These are the activations of a small neural network, seen along a few directions. Each row is one input.
In each table, some parts of the input vary, and every possible input appears once, in random order.
A made-up example of a description, with smaller parts first: values(3) and (point or ring(9) or (line(4) and ring(8))).
Shared parts are said once, and a part with two or three values counts as separate values.
(in the rows, 128 means zero)

Table:
R1: [129 150 143 138 121 138 104 113 124 118  47  98 128 145 204]
R2: [108 119  89 135 136 126 136 157 109 177 155 169 161  94 101]
R3: [116 142  59 108 116 122 150 143 139 105 131 133 157 121  88]
R4: [ 74 149 117 101  90 148 133 115 133 137  46 134 112 145 165]
R5: [166  93 125 137 148 147 110 149  92 152 177 128 147 102 169]
R6: [130 123 127  88  78 137 163 125 140 105  84 125 146 127  75]
R7: [148 121 118 154 172 116  92 158  94 143 154 129 175  80 147]
R8: [179 148 115 121 127 128 122 138 161  78 112  84 167 128 129]
R9: [133 133 147 222 151  62 173 133 167  64 196 103  90 114 149]
R10: [170 130 155 115 114 139 102 133 137  86  96  63 142 120 103]
R11: [196  98 189 122 122 152 105 126 101 146 153 118 104 109 135]
R12: [ 55 158 121 116 162 121 139 108 134 161 114 151  77 179 131]
R13: [174 123 187 143  92 151  98 113 105 117 121  85 127 120 114]
R14: [107 119 175  96  59 147 124 119 125 132 113 138 127 106  69]
R15: [158 158  94 162 158 119 112 153 104 119 141 112 178 109 130]
R16: [183 156  87 137 147 112 117 150 140  87 121 112 163 130 125]
R17: [136  96 158  93  84 153 130 127 120 171 152 168 104 106  95]
R18: [ 92 152  80 121 119 108 122 152 124 129 141 153 172 100  89]
R19: [125 129 179 159 182 148 116  61 122 136 127 120 105 184 160]
R20: [ 67 128 155 123 146 156 146  56 138 157 121 164  92 177 122]
R21: [126 143  89  86 101 125 157 131 164  88  99 130 162 119  88]
R22: [ 67 124 114 194 115  75 194 134 180  75 191 159  82 106 109]
R23: [113 160 151 151 196 105 112 112 121 143 116 109  95 187 168]
R24: [194  74 147 137 126 148 103 125 112 143 161 134 126 105 166]
R25: [134  73 141  95  98 140 139 141 127 179 155 176 128  99 112]
R26: [128 144 123 136 165  99 109 135 120 126  94  91  97 195 175]
R27: [ 69 148  90  96 137 110 131 127 141 143  88 128  80 179 143]
R28: [108  93 108 100 120 151 146 148 108 167 177 171 140  99 124]
Q: The inputs of R11 and R17 match in every part but one. If R23 is changed in the same way as R11 into R17, which row does it become?
A: R12
Q: What do these inputs look like to the network?
A: values(2) and (point or line(4) or ring(9))
Q: Start at R19 and move only the line(4) part, one step at a time. The first step leads to R23. Which rows follow, in order?
A: R26, R1
Q: Change only the ring(9) part in R21. List by row number the other rows that result.
A: R2, R3, R6, R14, R17, R18, R25, R28
Q: Change only the values(2) part in R25. List by row number the other rows that result.
A: R24

Table:
R29: [116 146  64 134 128 108 153 182 136  99 160 138 174 108 122]
R30: [173 127 100  93  96 138 107 170 112 107 106 107 174  99 114]
R31: [ 88 137 127 179 184 109 135 119 120 152 134 140 111 156 193]
R32: [222 115 172 136 148 141  96 127 131 102 154  91 160 123 133]
R33: [122 128 157  91 137 166 106 101 127 167  83 131  84 187 175]
R34: [ 87 162  58 129 103  89 153 155 152 123 116 136 140 134  89]
R35: [141 120 158 125 171 141  64 105  94 150  79 122 134 160 178]
R36: [103 135 143  78  88 153 131 111 135 103  59 111 125 144 104]
R37: [ 55 162  96 123 118 124 166 112 150 100 111 134 106 146  89]
R38: [ 62 134 120 126 163 123 140 110 145 159 135 151  64 184 169]
R39: [197 115 133 128 101 147 106 146 146  97 137  97 177  86 131]
R40: [164 130 151 173 174  85 137 140 137  87 200 116 140 124 132]
R41: [145  38 172  78  73 179 134 124  87 203 160 185 138  57  77]
R42: [ 66 154 107 140 122 114 161  94 153 127 115 145  74 179 117]
R43: [130 153 143 193 194 107 128 133 122 110 175 114 115 126 154]
R44: [194 134 173 162 164 134  77 116 112 134 115  98 144 133 162]
R45: [108 143 165 106  92 146 122  85 135 130  67 115  97 173 125]
R46: [ 97  59 136 119 108 138 180 131 109 194 210 220 123  46  75]
R47: [159 127  84 160 128 101 158 147 140  94 184 104 143  78 128]
R48: [130 140 100  87  67 117 105 152 115 121  60 106 138 117  94]
Q: The inputs of R43 and R44 match in every part but one. If R38 is changed in the same way as R43 into R44, which row does it become?
A: R33
Q: What do these inputs look like to the network?
A: values(2) and (point or ring(9))

Table:
R49: [ 54 164  68 121 133 112 156 133 142 129 102 143 120 159 124]
R50: [152 139 142  93 115 149 106 113 128 119  61  92 123 167 134]
R51: [137 166 101 129 128 115 128 133 149  79  89  78 143 159 128]
R52: [ 71 133 110  83 114 153 132 106 123 165  78 158 106 175 133]
R53: [192  67 144  96  66 164 119 164  94 155 190 168 184  23  61]
R54: [153 118 175 154 173 127  95 114 107 150 142 121 110 138 170]
R55: [182  81  98 119  84 127 152 180 123 117 206 161 196  12  45]
R56: [ 66 120 142 115 112 142 158  94 135 160 122 172  77 157 120]
R57: [174 128 172 139 143 136  91 119 115 124 102  91 122 139 170]
R58: [165 145 139 166 156 105 110 136 137  90 129  78 137 129 167]
R59: [139 136 137 180 187  97 113 131 129 118 173 112 127 128 172]
R60: [ 52 139 108 139 123 110 177 115 152 131 142 161  91 150 113]
Q: The inputs of R56 and R60 match in every part but one. If R53 is changed in the same way as R56 into R60, which row does it become?
A: R55
Q: What do these inputs look like to the network?
A: values(2) and (point or line(5))
Q: Change only the values(2) part in R52. List by row number the other rows that result.
A: R49

Table:
R61: [163 139 156 114 184 150  80  67 123 133  80  86  91 241 182]
R62: [148  74 127  67  52 186 139 145 101 156 141 180 211  48  24]
R63: [162 176 110 118 152 125 115  98 164  57  64  46 122 224 142]
R64: [217 108  85 126 111 105 117 226 123  91 190  98 212  25 119]
R65: [223  91 144 156 151 119  64 195  69 147 192 125 203  16 133]
R66: [ 78 186 134 133 114 119 130 113 146 113  41  96  84 170 185]
R67: [148  90 105  65  57 170 139 163 102 130 138 161 206  40   8]
R68: [ 37 196  76 162 181  93 156 108 147 123 125 135 106 187 116]
R69: [155  74  81  42  41 162 152 170 136 115 157 152 204  64  14]
R70: [216 112 126 149 129 108 101 216 100 108 178 102 219   5 113]
R71: [ 98 129 139 109 131 147 109 105 130 151  71 124  53 197 223]
R72: [ 59 177  46 144 168  89 169 122 170  90 140 125 112 195 117]
R73: [177  42 119  41  69 186 121 140  95 173 169 197 190  69  56]
R74: [ 55 142  86 125 212 113 139  91 137 163 154 169  92 218 164]
R75: [214  99 126 165 138 125  81 189  87 120 177 118 226  13 132]
R76: [210  46 187 140 106 135 137 131 134 136 252 160 127  52 108]
R77: [143 167 186 132 183 144  75  68 113 140  58  71  95 232 157]
R78: [183  97 174 171  76 111 160 149 135 104 220 124 135  33  73]
R79: [ 33 139 146 127 149 112 144 104 130 171  76 155  49 180 168]
R80: [ 99 168  99 116 105 114 143 128 169  78  57  86  91 178 187]
R81: [ 37 180  93 171 191 109 151  96 136 137 128 151 112 191 134]
R82: [142 191 142 139 167 134 104  88 137  85  43  55 115 220 137]
R83: [140 174 164 144 174 146  96  67 133 106  46  72 121 221 155]
R84: [197  79 203 176  96 124 137 143 108 143 231 146 110  44  87]
R85: [ 28 172 111 150 212 105 136  94 124 168 138 159  93 207 137]
R86: [ 39 173 106 138 125 101 164 111 152 131  68 132  76 164 148]
R87: [ 61 113 119 104 143 122 147 100 141 169  97 163  53 190 193]
R88: [182  86 187 178 101 129 142 129 125 114 221 141 144  22  83]
R89: [ 78 153 171 126 125 137 106 101 122 159  48 114  61 184 201]
R90: [200  92 132 147  79 100 162 159 161  69 223 114 132  44  86]
R91: [ 79 165 150 144 118 138 125 101 137 129  43 113  89 173 199]
R92: [229  69 118 134 138 127  74 191  84 153 213 138 204  36 159]
R93: [153  78 133  65  52 180 125 151  81 186 155 197 176  53  27]
R94: [ 61 153  73 117 116  98 177 123 182  93  81 124  82 175 149]
R95: [ 36 151 126 144 133 118 161  99 148 142  66 151  82 170 163]
Q: What do these inputs look like to the network?
A: line(5) and (values(3) or line(4))
Q: The inputs of R94 and R86 match in every part but the line(5) part. If R64 is changed in the same way as R94 into R86, which row does it become?
A: R70
Q: Change only the values(3) part in R64. List by row number the other rows that result.
A: R69, R90
Q: Change only the line(4) part in R87. List by row number the other rows that result.
A: R61, R71, R74
Q: Change only the values(3) part in R67. List by row number the other rows that result.
A: R70, R78
Q: Which other rows agree with R62 in the line(5) part? List them by row number.
A: R75, R81, R83, R88, R91, R95

Table:
R96: [ 53 175  96 117 138 141 147 105 133 139  75 142 106 170 122]
R97: [128 159 113 174 163  80 124 131 140 104 151  95 129 158 150]
R98: [175  96 181 122  47 142 157 137 130 108 171 138 126  66  55]
R99: [166 150 125 160 165 108 109 127 140  94 131  81 144 133 150]
R100: [110 116 149  97 118 159 104  94 131 156  73 112  89 170 156]
R101: [158 135 178 103 135 140 104 113 123 125  93 116 107 158 176]
R102: [187  73 134 104 127 157  99 143  79 171 185 168 189  87  72]
R103: [167 143 153 141 155 129  94 117 126 114 103  89 136 137 171]
R104: [ 86 157 113 101 118 155 120 107 115 154  75 136 101 187 146]
R105: [144  63 125 156 111 125 127 175 104 159 202 167 157  24 128]
R106: [ 91 138 112 155 168  86 170 116 164 107 140 137  91 155 138]
R107: [165 116  73  97  79 147 143 179 131  94 149 136 198  44  73]
R108: [ 35 143 111 138 140  95 164 120 147 139 114 147  90 174 127]
Q: What do these inputs look like to the network?
A: values(4) or ring(9)
Q: Start at R106 and move only the ring(9) part, one step at a time. The first step leads to R97. Which rows follow, in order?
A: R99, R103, R101, R100, R104, R96, R108
